These are the activations of a small neural network, seen along a few directions. Each row is one input.
In each table, some parts of the input vary, and every possible input appears once, in random order.
A made-up example of a description, with smaller parts first: values(3) and (point or line(9) or (line(6) and ring(8))).
Shared parts are said once, and a part with two or three values counts as separate values.

Other details of the inputs shift rows strongly along two fixed directions, in all tables alike. That doesn't count.

Rows:
r1: [  6 -16 -15  11 -16  15   9 -28  56 -15 -33]
r2: [ 13   5 -14  -5 -10   3 -13  -6  50 -17 -57]
r3: [-19  23 -97   8   6 -11  21 -35   6 -28 -21]
r4: [  5 -18   5  10  -6  13   8 -11  39   0 -10]
r5: [ -7 -29  31  -1   7   3   2  23   3  -4   5]
r6: [ 19  -2  38  -4 -10   5 -15   6  -2  11   2]
r7: [  6  -2  34 -10   4  -5 -15  23   1   3 -12]
r8: [-16  12  -1   0  19 -14  21  -4 -76  16  66]
r9: [-11  27 -80   8  -2  -4  23 -54  -9 -26  -1]
r10: [  7  -9  54  -6   2   2 -13  34 -16  31  27]
r11: [ 13   2   1   3 -13  10 -15   2  37   8 -24]
r12: [-16  37 -70  -6  10 -15  -4  -3 -27 -10  -5]
r13: [  3 -22  34   4   3   7  10   4   9  13  19]
r14: [ 18 -14  17   8 -11  12  11 -27  28 -11 -13]
r15: [  7  -3   2  -1 -10   6 -15  19  31  -2 -34]
r16: [-18  33 -44  -2   4 -13  -8   2 -50   9  28]
r17: [  9  -3  35  -5 -12   8 -19  15  -5  10   3]
r18: [ 25   2  17  -1 -12   8  -9 -12  29   7 -24]
r19: [-11 -32  60  -5  13  -4   2  38 -23   5  26]
r20: [-31  10  -7  -6  32 -27  17  14 -81   1  56]
Description of these inputs: values(2) and (line(4) or ring(6)).
The inputs of r5 and r12 match in every part but the values(2) part. If r4 is changed in the same way as r5 into r12, which row does it become?
> r11
Which other rows does r3 become when the values(2) part takes its other values? List them by row number.
> r15
Which other rows does r20 become when the values(2) part takes its other values? List them by row number.
> r7

Rows:
r21: [ 27 -27  39   9 -33  35  -6 -20  74 -10 -50]
r22: [-20  35 -89  15   1 -12  38 -80 -33 -11  26]
r23: [ 26 -18  35  -4 -35  26 -24   1  74  -4 -63]
r24: [ 42 -17  55  -6 -12  22  -9 -28  69 -19 -54]
r25: [ -2  50 -81  -2  18 -26  34 -88 -36 -23  22]
r26: [  4   7  77 -14  15 -20 -30  77 -83  36  40]
r27: [ -19   33 -103   19    8   -6   41  -66  -18    8   36]
r28: [ 22  -8  30  -2 -32  18 -38  11  76   1 -77]
r29: [ 23  -9  16   2 -26  24 -33  25  97  19 -69]
r30: [ -52    9 -108   20   24  -24   70  -64   -3  -60    6]
r31: [  6 -27  92  -4  14  -9  27  19 -78  33  84]
r32: [-16  -9  59 -10  10   5 -22  78 -57  58  72]
r33: [-11 -14  64 -10  -1  -1 -30  72 -66  40  76]
r34: [ 45 -14  45  -6 -23  15 -20   4  66  -9 -66]
r35: [  6 -17  81  -9  12  -2   3  41 -85  26  64]
r36: [ -7  82 -88 -13  17 -39 -20 -26 -46 -16 -18]
r37: [ 27 -28  25  15 -24  42  -2  -6  94   9 -40]
r38: [ -9 -26  66   7   4  11 -11  49 -66  35  86]
r39: [ -50   12 -110    7   36  -20   46  -29  -22  -55    0]
r40: [ 26 -12  17   1 -36  21 -37  15  96   4 -69]
r41: [ -51   15 -113   -5   35  -32   25   -2  -36  -46   -5]
r42: [ -6  73 -90 -21  16 -32  -6 -41 -47 -20  -5]
r43: [-10 -37  76  11   7   2  11  26 -65  42 104]
r44: [ -2 -53   7  -1   5   2  -8  32  96 -38 -99]
The inputs of r27 and r32 match in every part but one. If r31 is changed in the same way as r27 into r32, which row does it become?
> r34
What is each input in this table made of?
> line(4) and (point or line(5))
Which other rows agree with r36 in the line(4) part? List them by row number.
> r26, r28, r29, r40, r44

Rows:
r45: [-37  51 -54 -19  24 -37 -18  41 -96   3  31]
r46: [ 29  -2  68 -11 -20  11 -40  37   9  26 -16]
r47: [  6 -21  61  -8  -5   9 -31  49  20  18 -12]
r48: [  4  36 -76  -6 -10  -8 -24 -12  44 -31 -80]
r49: [ -43   26  -40   -6   37  -35   12   26 -104    4   66]
r50: [  3 -55  71  11  -7  19  18   3  28   1  20]
r51: [ -3   0 -69  11   1   0  28 -51  59 -42 -54]
r52: [ -40   28  -43   -1   31  -27   12   22 -105   14   73]
r53: [  5 -46  68   6  -5  17  11  15  25  10  12]
r54: [ 15 -33  67   3  -8  13  -9  26  22  18   3]
r55: [ 19 -38  80   5  -9  19  10   0  15  17  18]
r56: [ 31  -3  75 -13 -18  10 -43  36   6  27 -11]
r57: [  7  15 -80   7  -4   1  11 -38  54 -33 -59]
r58: [ -50   13  -42   -3   37  -30   32    9 -101   -3   71]
r59: [  8 -55  73  12  -8  20  16  -1  25   5  21]
r60: [ -17   60  -44  -13   18  -29  -11   -1 -102   25   63]
r61: [  9 -46  72   7  -7  18   9  12  21  15  16]
r62: [ 16 -37  75   4  -7  20   9   4  21  12  15]
r63: [ -24   33  -37    1   22  -20   29  -26 -104   14   87]
r64: [-43   1 -33   2  32 -21  36  -2 -96  -2  85]
r65: [ 10  38 -84  -2 -19   3 -25 -22  54 -24 -80]
r66: [ 25  47 -75   1 -19  -1 -11 -57  53 -15 -64]
r67: [-29  20 -38   7  22 -16  37 -30 -86   1  83]
r68: [ 16  10 -62  18 -15  11  35 -96  48 -32 -27]
r69: [ 15  39 -82   2 -18   1 -12 -44  61 -16 -66]
r70: [  1 -39  65  -4   5   5  -4  43  18   0 -12]
r71: [-16  66 -53 -15  11 -25 -20  16 -95  19  43]
r72: [ -5 -60  72   6   6  10  19  16  21 -10  12]
r73: [ 14  -9  57 -10 -16  10 -41  53  18  21 -19]
r74: [ 25  32 -76  11 -17   4  13 -71  53 -23 -55]
r75: [ 18 -10  63 -10 -17  11 -42  52  11  26 -15]
r76: [  7  31 -83  -4  -7  -3 -12 -27  55 -27 -70]
r77: [ 18 -46  77  11 -11  21  19 -13  19   7  22]
r78: [ 22  -9  70  -9 -10  11 -30  31  17  24  -6]
r79: [ -2   2 -67  15  -4   7  27 -55  54 -31 -43]
r80: [-35  32 -44  -2  26 -25  13  12 -97  17  73]
r81: [  3 -23  64 -11   2   0 -30  55  16   9 -18]
r82: [ 19  31 -72   9 -11   4  12 -60  51 -23 -48]
r83: [-41  16 -48  -1  33 -24  30   3 -93   1  73]
r84: [ 29 -23  73  -1 -11  15  -9   9  17  19   5]
r85: [  2  30 -80  -5  -5  -7 -10 -28  59 -35 -81]
r86: [  9 -18  61  -7 -10  10 -30  45  21  23  -8]
r87: [ -7 -60  74   6   7   9  21  18  17 -10  10]
r88: [ 12 -16  59 -15  -8   9 -42  64  13  14 -22]
r89: [ -4  -8 -62  20  -6  10  34 -64  55 -37 -34]
What is each input in this table made of?
> line(5) and line(9)
The inputs of r72 and r51 match in every part but the line(5) part. If r67 is changed in the same way as r72 into r51, which row does it become?
> r62
The inputs of r88 and r76 match in every part but the line(5) part. If r71 is changed in the same way as r88 into r76, which row does it become?
> r78
A walk changes only the line(9) part. It starts at r70 and steps to r49. List the rest of the walk in order.
> r57, r52, r80, r54, r82, r74, r84

Rows:
r90: [  2  21 -24  -1  -2  -4  -9  -4 -12   6   1]
r91: [  1  -8  17  -4   1  -1  -9  20  12  -3 -17]
r92: [ -5  26 -17 -10   6 -14  -9   1 -41  -3  10]
r93: [ -5 -11   2   0  -5   7  -8  17  22  -3 -18]
r94: [  6   3  -9   6  -5   3   8 -22  11  -1  -1]
r95: [ 13 -13  21   3  -8  10   3 -14  34  -1 -13]
r96: [ -4  25 -27  -3   1  -7  -7   1 -32  10  16]
r97: [ 20 -10   8   6 -15  16   6 -22  41  -4 -22]
r98: [ -5 -22  10   6   1   7  10   0  17  -8  -2]
r99: [ -8  15 -24   2   5  -6  12 -20 -24   2  23]
r100: [-16   8 -25  -2   6  -8  -3  13 -15  -3   1]
r101: [ 12  -7  14   1  -7   5   5 -19  18 -14 -16]
r102: [ -1  28 -33  -3   1  -6  -4  -4 -27   7  11]
r103: [-23   0 -31   6  10  -5  16  -5 -25  -6  26]
r104: [ 16  -2  18  -2 -11   9 -15   2  35   3 -26]
r105: [ 12   3   8  -4  -7   4 -14   1  24   4 -20]
r106: [ -5 -11 -12   4   5  -1  13 -11  11 -14  -5]
r107: [-17  15 -31  -5  11 -15  -1  11 -30  -4   7]
r108: [ -9   3 -24   1  13  -9  18 -13  -9 -11   3]
r109: [  7 -14  31  -5   1   2 -10  24  23  -1 -26]
r110: [ -1  22 -21  -2   0  -6  -9  -1 -15   7   5]
r111: [ 16 -14  20   6 -13  14   3 -13  30   3 -12]
r112: [-13 -48 113  -7  20  -2   0  69 -61  29  72]
r113: [  9  -9  15   6  -8   8   5 -11  13   5   1]
The inputs of r107 and r106 match in every part but one. If r100 is changed in the same way as r107 into r106, which row does it become?
> r98
What is each input in this table made of?
> values(2) and (point or line(5) or line(6))
